cols: M E F B G
<55>: 10 2 52 5 -20
<8>: 24 -4 -4 -2 -4
<80>: 20 11 5 -4 -25
<117>: -22 -14 5 -4 -1
col: 11 -14
E
col: 24 20
M
loc: 10
<55>, 0
all <8>: -2
3

cols: X D C K N P Q V W
<32>: 2 5 -4 -4 -8 -8 6 3 4
<80>: 5 -5 6 17 0 10 6 -2 4
<200>: 7 -18 -10 9 -3 -7 5 2 -5
<55>: -3 -47 -3 21 -9 1 7 5 -2
<205>: -13 40 7 -10 -3 7 -17 1 3
loc: -17
<205>, 6
which: 5 -5 6 17 0 10 6 -2 4
<80>
which: -3 -47 -3 21 -9 1 7 5 -2
<55>

cols: J A T S Z Y
<200>: 9 -12 -14 5 -22 22
<93>: -34 10 -33 6 0 4
<32>: -29 19 -42 9 0 8
<166>: -13 -9 -19 19 3 9
<55>: -26 21 -33 6 3 1
<117>: -14 -22 -29 12 5 -1
<80>: 44 -24 13 -20 13 17
<8>: -31 18 -23 8 -4 4
<146>: -23 -2 -37 8 -1 -2
<6>: -9 14 -5 18 31 -15
<205>: 4 -19 -8 6 -4 -4
<30>: 4 -19 -8 6 -4 15
which: 4 -19 -8 6 -4 -4
<205>
col: 6 12
S
all <80>: -24
1
all <205>: -8
2
col: 6 12 -20
S
col: -19 -33 -29 13 -23
T
all <146>: -23
0

cols: Dutel gen Losed lifon tem lev rad
<200>: 33 -13 -31 -17 -27 -2 -13
<8>: 13 33 9 19 30 1 -20
<93>: -13 47 44 -28 -2 -20 5
<32>: -42 12 19 43 37 45 -34
<146>: 45 -16 -16 45 -16 45 -16
<55>: -43 -37 1 14 41 40 18
<205>: 13 33 9 38 9 34 -34
<117>: -15 35 3 -33 24 -41 34
<6>: -6 -29 -27 -18 -43 -45 1
<80>: 18 41 39 -21 43 35 -29
<30>: 48 -3 24 -40 42 -10 -46
all <146>: -16
1 2 4 6
col: -42 45
Dutel
loc: -18
<6>, 3
which: 45 -16 -16 45 -16 45 -16
<146>
all <200>: 33
0
which: 48 -3 24 -40 42 -10 -46
<30>
all <80>: 43
4

cols: Mogup vuno Fim nedid Nubi kad Gepeg
<146>: -6 8 -6 -8 -8 -6 -25
<6>: -6 -25 24 5 -6 -6 37
<32>: 25 -30 -24 -10 16 44 11
<93>: 22 -44 3 13 2 25 19
<166>: -7 12 -16 -2 12 -20 -6
<117>: 8 -17 11 -1 9 49 -30
<55>: 8 33 -15 10 7 -15 12
<30>: -8 -26 -12 -6 -24 -16 -24
<80>: -9 -30 10 1 7 18 10
all <166>: -16
2
col: 9 7 -24
Nubi
all <6>: -6
0 4 5
loc: 18
<80>, 5
all <146>: -6
0 2 5

cols: sefa pezip Bota kag gise zug ginab zugog zuf bimat
<8>: 23 15 39 3 21 -37 -47 -1 -1 9
<146>: 7 -26 -17 30 -19 -25 12 13 25 2
<32>: -37 32 -1 12 -21 1 -34 15 39 2
<55>: 30 -11 5 -3 -20 36 -46 19 53 -44
<205>: -2 16 16 -36 26 33 -3 0 37 -15
loc: 13
<146>, 7
which: 7 -26 -17 30 -19 -25 12 13 25 2
<146>

cols: L U H R
<30>: 42 42 -14 -39
<200>: 11 35 -47 -39
<166>: 42 42 -14 -34
<117>: 42 40 -20 -17
<32>: 50 42 50 42
<8>: 32 43 -12 -36
<80>: -46 -43 30 49
<6>: -32 -18 41 -32
<55>: 33 41 -38 -30
<93>: -44 -42 38 38
col: 40 42 43 -43 -18 41 -42
U
all <6>: 41
2
all <32>: 42
1 3
loc: -34
<166>, 3
col: -14 -47 -14 -20 50 -12 30 41 -38
H
which: 32 43 -12 -36
<8>

cols: Duli kot lig Nadi bol les
<80>: 32 32 -6 32 -6 32
<30>: -9 6 30 -40 2 -10
<8>: -33 6 10 -40 2 -10
<146>: 12 -33 26 46 36 -6
<32>: 31 -24 30 30 30 -24
col: -33 -24
kot
col: 32 -40 -40 46
Nadi
all <80>: 32
0 1 3 5
all <32>: -24
1 5
which: 12 -33 26 46 36 -6
<146>
loc: 31
<32>, 0
all <32>: 30
2 3 4

cols: Seri rir dilom lisik kunet pamos zuku lapa
<166>: 22 -16 25 17 -14 25 -15 12
<30>: -13 17 -11 -5 15 16 16 -4
<93>: 45 -44 52 41 -37 -41 -39 27
<6>: 12 -9 18 15 -7 -9 -7 7
<8>: 32 -26 38 21 -22 -26 -24 11
<80>: -40 51 -42 -37 43 45 44 -26
<55>: 4 -2 8 11 -2 -2 -1 7
col: -41 -9 -26 45
pamos
col: -5 41
lisik
which: 45 -44 52 41 -37 -41 -39 27
<93>
all <166>: 25
2 5
loc: 41
<93>, 3

cols: Zil Seden teved Mibul nad
<146>: 28 -27 -23 34 -22
<166>: -18 8 -9 -19 16
<32>: -10 0 9 -5 5
<8>: 13 13 -26 -3 14
<30>: 11 -3 9 15 -7
<200>: -21 2 1 19 -1
<117>: -19 -1 4 14 9
<205>: 13 13 -26 -3 -3
<80>: 20 -2 20 20 20
<6>: -47 24 26 -1 13
<55>: -38 15 37 -4 8
<93>: 1 0 -1 1 0
which: -38 15 37 -4 8
<55>
all <200>: 2
1
all <80>: 20
0 2 3 4
which: -18 8 -9 -19 16
<166>
all <205>: 13
0 1
all <8>: 13
0 1

cols: Nud fale Bif lotum Rem Lokid sivi
<30>: -5 1 -5 -1 5 -14 8
<8>: 28 -21 0 -32 -17 10 -6
<200>: -5 1 -5 -1 5 0 0
<55>: 33 -28 -3 -40 -19 10 -6
<32>: 0 0 0 0 0 -1 1
all <32>: 0
0 1 2 3 4
which: 28 -21 0 -32 -17 10 -6
<8>

cols: Nis daka buzu muza Bazuk nevu Vez varid
<200>: -22 12 0 -5 -14 51 -12 -27
<205>: -39 26 0 -19 1 44 -13 -14
<166>: -7 6 11 -6 -1 17 -16 3
<93>: -7 6 11 -6 -1 17 -16 -19
which: -22 12 0 -5 -14 51 -12 -27
<200>
which: -7 6 11 -6 -1 17 -16 -19
<93>
col: -6 -6
muza
loc: -27
<200>, 7

cols: feke somu vefib Nugip
<32>: -8 -8 -8 -8
<205>: 22 16 -9 20
<93>: -11 31 -22 22
<200>: 4 -5 -12 5
<55>: 6 2 3 3
<80>: -7 39 -3 -8
<117>: -23 -21 5 -12
loc: -21
<117>, 1
all <32>: -8
0 1 2 3
loc: 2
<55>, 1
loc: -3
<80>, 2

cols: fik Milu dagus rabim Gogo niz sifa Vav zese
<166>: 12 6 6 -2 -13 -5 19 -5 12
<146>: 12 -39 4 -27 -7 -2 -22 19 -11
<117>: -4 0 6 -31 2 -27 -23 2 12
<93>: -6 19 -1 6 -1 10 2 -12 -12
<80>: -4 16 -5 -12 -1 13 -14 13 -5
<8>: 21 19 -8 -13 1 1 -4 24 0
<205>: -4 0 6 -31 2 -1 -37 -2 23
<30>: 11 17 30 -30 -4 18 10 -9 -21
<32>: -4 16 -5 -12 -1 13 -14 13 37
all <8>: 1
4 5
which: -6 19 -1 6 -1 10 2 -12 -12
<93>

cols: Tabe liki gaf tokis ler lek fones tuk Guka vipu
<117>: -19 -17 11 5 5 -13 18 4 -38 -7
<30>: -9 29 26 -20 21 14 1 2 11 9
<32>: 42 -7 -2 -15 -9 7 22 -12 15 24
<8>: 8 -6 -11 -5 -11 -4 8 -11 6 1
<93>: 18 -15 -6 10 -10 11 22 -2 -5 -10
<55>: 39 3 -1 -9 4 5 3 -10 -16 4
<200>: 8 -6 -11 -5 -11 -4 8 -11 6 -2
col: 5 -20 -15 -5 10
tokis
loc: -12
<32>, 7
which: 8 -6 -11 -5 -11 -4 8 -11 6 -2
<200>
loc: 15
<32>, 8

cols: ziku dotu kosot guna biz Samo kaz
<32>: 7 3 13 9 34 12 15
<200>: 3 0 38 13 30 7 6
<166>: 0 5 21 7 19 16 18
<80>: 0 6 4 31 23 11 23
<93>: 0 5 21 31 20 11 27
all <80>: 23
4 6
which: 0 5 21 31 20 11 27
<93>
which: 7 3 13 9 34 12 15
<32>
col: 4 21
kosot
which: 0 6 4 31 23 11 23
<80>

cols: nuvun vogi Kulo difiz fes
<55>: 33 -19 -38 36 5
<117>: 4 1 -15 4 8
<8>: 20 -10 -32 22 6
<80>: -5 -18 -2 1 -4
<93>: -7 -14 7 -2 7
<32>: -6 -1 -15 -9 -5
<146>: 15 -1 -21 9 -9
<6>: 13 16 -17 0 -20
<166>: -47 -3 36 -41 -6
<205>: -6 -1 -15 -7 -5
<30>: 1 -11 -13 7 -10
<200>: -1 -5 -22 2 -8
loc: 15
<146>, 0
loc: 2
<200>, 3

cols: muvos zibo Mor Bevig vum
<55>: -12 -23 -6 -16 -38
<117>: -17 13 19 9 -15
<146>: -12 -23 -6 -27 -32
<30>: -17 -32 -14 -9 -31
<205>: -24 48 48 6 -19
<32>: -5 14 15 2 -8
<93>: -9 16 16 4 -7
<6>: -8 8 24 30 -5
<200>: -17 -13 -17 -2 1
<166>: -30 -50 -25 6 -24
<80>: -46 -26 3 12 -18
loc: -25
<166>, 2
loc: -16
<55>, 3
which: -12 -23 -6 -27 -32
<146>
col: 2 4 30 -2 6
Bevig

cols: bur kameg fuve dodeg nebo
<55>: 20 -2 -6 2 -18
<93>: 14 -20 -5 -6 -30
<117>: 30 44 11 0 16
<80>: 0 -14 -8 5 -9
<146>: -14 12 28 -15 12
<32>: -5 -10 -3 8 -6
<166>: -10 9 26 -9 10
<8>: -16 15 1 -13 17
which: 0 -14 -8 5 -9
<80>
loc: -2
<55>, 1

cols: Nupon Koti mut bagof Lok vaz
<30>: 12 15 -18 -29 0 -1
<32>: 8 8 -8 14 -2 1
<8>: -9 -5 21 21 -16 1
<200>: -12 13 10 2 -17 -8
<80>: 9 -7 27 -17 -13 19
<93>: -6 -28 11 20 -7 15
<205>: 2 40 -22 -9 -15 -25
<117>: -3 14 -3 -5 -7 -4
<6>: -5 15 0 -19 -9 13
<166>: -12 -12 -12 -4 -14 -5
<146>: 10 -21 -1 1 3 11
<55>: -5 -41 34 29 -1 28
which: -5 -41 34 29 -1 28
<55>
col: -8 21 10 27 11
mut
which: -5 15 0 -19 -9 13
<6>

cols: zut Kopub goto Kefar ner zinub Bifi
<32>: 1 4 38 30 -5 14 -15
<200>: -6 -5 18 20 3 -3 -7
<6>: 9 -6 13 11 5 9 -7
<117>: 9 -6 13 11 5 10 1
<166>: -2 -2 8 -53 -2 -3 0
<93>: -2 7 15 23 1 -1 3
<146>: -7 -17 -7 -25 -13 4 2
<55>: 9 17 0 1 -20 -1 12
<8>: 4 -14 0 13 21 2 -6
which: 9 -6 13 11 5 9 -7
<6>
all <6>: 9
0 5
which: -6 -5 18 20 3 -3 -7
<200>

cols: sudak bapi zaseg Nume Zumi rofo Ver Vona
<117>: -9 9 9 -29 -5 -19 -28 1
<32>: -1 -6 8 -15 -12 -6 -12 -6
<146>: 8 -6 1 13 1 1 19 1
<205>: -9 9 9 -5 -5 -19 -41 -11
all <32>: -6
1 5 7
col: -6 -6
bapi
col: 1 -5
Zumi
which: -9 9 9 -29 -5 -19 -28 1
<117>
all <146>: 1
2 4 5 7

cols: kasog petag sifu Mamaf Torik buz bozem Pubi
<30>: 19 -2 30 36 -2 -1 -6 13
<205>: 31 13 46 9 -7 -4 -23 -3
<55>: 27 7 39 19 -6 -9 -24 0
<93>: 18 -28 20 33 31 -2 15 -33
<6>: 18 -28 20 13 31 -2 15 -33
<80>: 15 -34 45 14 8 -10 34 -35
<32>: 19 -3 29 30 -1 29 -8 21
<200>: 9 -27 17 12 28 -1 18 -34
loc: 28
<200>, 4
loc: 33
<93>, 3
col: -4 -9
buz
loc: -27
<200>, 1

cols: butu lilu Pamus Dukog Gofe
<6>: -25 0 10 -9 5
<200>: -14 3 5 -10 -5
<32>: -3 -15 -12 -18 -23
<30>: 10 16 24 3 9
<8>: -39 9 -12 -12 13
<166>: -10 8 8 8 8
<117>: -12 -8 -6 -12 15
<205>: -26 -11 -15 -12 -2
<80>: 23 -20 6 1 -2
<93>: -1 -1 -1 -1 7
loc: 23
<80>, 0
loc: 24
<30>, 2
all <93>: -1
0 1 2 3
all <166>: 8
1 2 3 4
col: 8 15
Gofe
which: -3 -15 -12 -18 -23
<32>
which: 23 -20 6 1 -2
<80>

cols: kavir lokil Resu Fezet lanuk suze det liduk Pil bito
<200>: -13 40 -43 -1 49 19 -2 -48 15 -16
<8>: -1 4 5 -7 -12 32 5 -4 -1 12
<80>: -13 40 -43 -1 49 -17 -6 -51 -14 7
<32>: -1 26 22 -37 -7 12 -9 -20 6 -29
<117>: 0 -2 1 0 1 2 0 -1 1 -1
<146>: 16 7 0 -5 9 13 12 -53 -10 35
<30>: 16 7 0 -5 9 13 12 7 12 -10
col: 40 26 -2
lokil
which: -13 40 -43 -1 49 19 -2 -48 15 -16
<200>

cols: nuv gabo Baval feku
<6>: -2 -8 7 1
<55>: -2 -8 7 2
<200>: -46 -2 2 -10
col: 7 7
Baval
col: 7 2
Baval
col: -8 -2
gabo

cols: zado beb Nula Dogi
<55>: 2 -12 8 -17
<8>: 15 2 15 -25
<6>: -7 -31 22 18
<32>: -17 -2 -3 14
<93>: -6 6 6 4
<200>: 22 -39 7 -6
<205>: 10 1 24 24
<80>: 30 17 10 -3
<146>: 1 11 -7 6
<117>: 2 13 10 26
<166>: 23 -6 -5 26
<30>: 15 31 -8 -1
which: -17 -2 -3 14
<32>
which: 2 -12 8 -17
<55>
loc: 18
<6>, 3
col: -3 6 7 24
Nula
loc: 31
<30>, 1
loc: 23
<166>, 0

cols: gezo bizit sige duk nen lemu kube varuf ton fal
<93>: -5 -21 32 23 -38 15 20 -2 -9 12
<146>: -7 -7 16 -14 -2 20 8 -18 -24 -18
<205>: 23 7 -4 -8 -5 -6 3 -5 -1 13
col: 8 3
kube
col: 12 -18
fal
which: 23 7 -4 -8 -5 -6 3 -5 -1 13
<205>

cols: Luva sina pof fop gukuz pige zati beve zuto roz
<166>: -14 16 6 41 3 -16 -4 3 -9 -2
<200>: -3 22 -3 -2 12 38 -23 32 31 7
<32>: -14 16 6 41 3 2 7 6 -12 -20
col: 12 3
gukuz
which: -14 16 6 41 3 2 7 6 -12 -20
<32>
loc: 32
<200>, 7

cols: lokal Pagot dafo bot rul relan Badid
<205>: -3 10 15 -19 2 2 -15
<93>: 17 1 -17 2 1 11 -8
<8>: -7 14 -4 -19 2 -11 -4
<200>: -46 2 -9 -16 -19 2 -16
<30>: -22 -34 14 19 -18 -10 8
<80>: 17 1 -17 2 1 16 -8
<6>: -7 2 -3 -6 15 13 15
loc: 11
<93>, 5
which: -3 10 15 -19 2 2 -15
<205>

cols: dorir roze selis pozug zipo
<205>: 14 -17 13 -27 12
<6>: -13 -13 9 -12 9
<8>: 14 -6 3 -12 -8
loc: -8
<8>, 4
all <6>: -13
0 1
loc: -6
<8>, 1
loc: -27
<205>, 3
loc: 13
<205>, 2

cols: didom gike gagel girit riba
<93>: -8 -4 -30 -31 -2
<200>: -11 -52 -16 -11 46
<205>: 28 -4 7 6 35
<30>: 27 -4 -30 -31 1
<6>: -29 26 -23 20 -45
<32>: -30 -30 21 -31 -30
all <200>: -11
0 3
which: -11 -52 -16 -11 46
<200>
loc: 28
<205>, 0
all <32>: 21
2
all <32>: -30
0 1 4
loc: 20
<6>, 3
col: -52 -4 -4
gike

cols: pud sitof revum pozi nov gez getol bemag
<93>: 36 -31 29 -31 36 37 36 36
<205>: -16 -34 15 -8 37 -2 38 15
<117>: -24 -1 -4 0 10 -15 -15 -23
loc: -34
<205>, 1
loc: -23
<117>, 7
all <93>: 36
0 4 6 7
loc: 29
<93>, 2
col: -31 -8
pozi
loc: -1
<117>, 1

cols: kam muf nul guta Pase das fena Sezip
<205>: -8 -5 19 -1 -1 -6 4 -1
<55>: -9 -5 11 0 -2 -3 4 -4
<146>: -6 -13 11 0 -2 -3 4 -4
<32>: 8 -8 -3 -3 -10 -3 5 -4
<200>: -8 -8 -3 -5 1 -12 -4 -5
<6>: -9 1 7 -2 -3 -6 5 -4
<166>: -8 -5 2 -1 -1 -6 4 -1
<93>: 8 -8 -3 -3 -6 -3 5 -4
<80>: -3 15 -5 -5 -10 -12 -1 0
which: -8 -5 19 -1 -1 -6 4 -1
<205>
which: 8 -8 -3 -3 -10 -3 5 -4
<32>
which: 8 -8 -3 -3 -6 -3 5 -4
<93>
loc: 19
<205>, 2
loc: 7
<6>, 2

cols: Dav Sil Memim roru
<32>: -39 27 -17 -26
<205>: -13 -7 7 9
<8>: 0 -20 13 -15
<30>: 11 9 15 0
<166>: -1 0 0 -1
<6>: -13 -34 37 32
<55>: -3 10 -8 0
col: -20 9
Sil
which: -39 27 -17 -26
<32>
loc: 13
<8>, 2

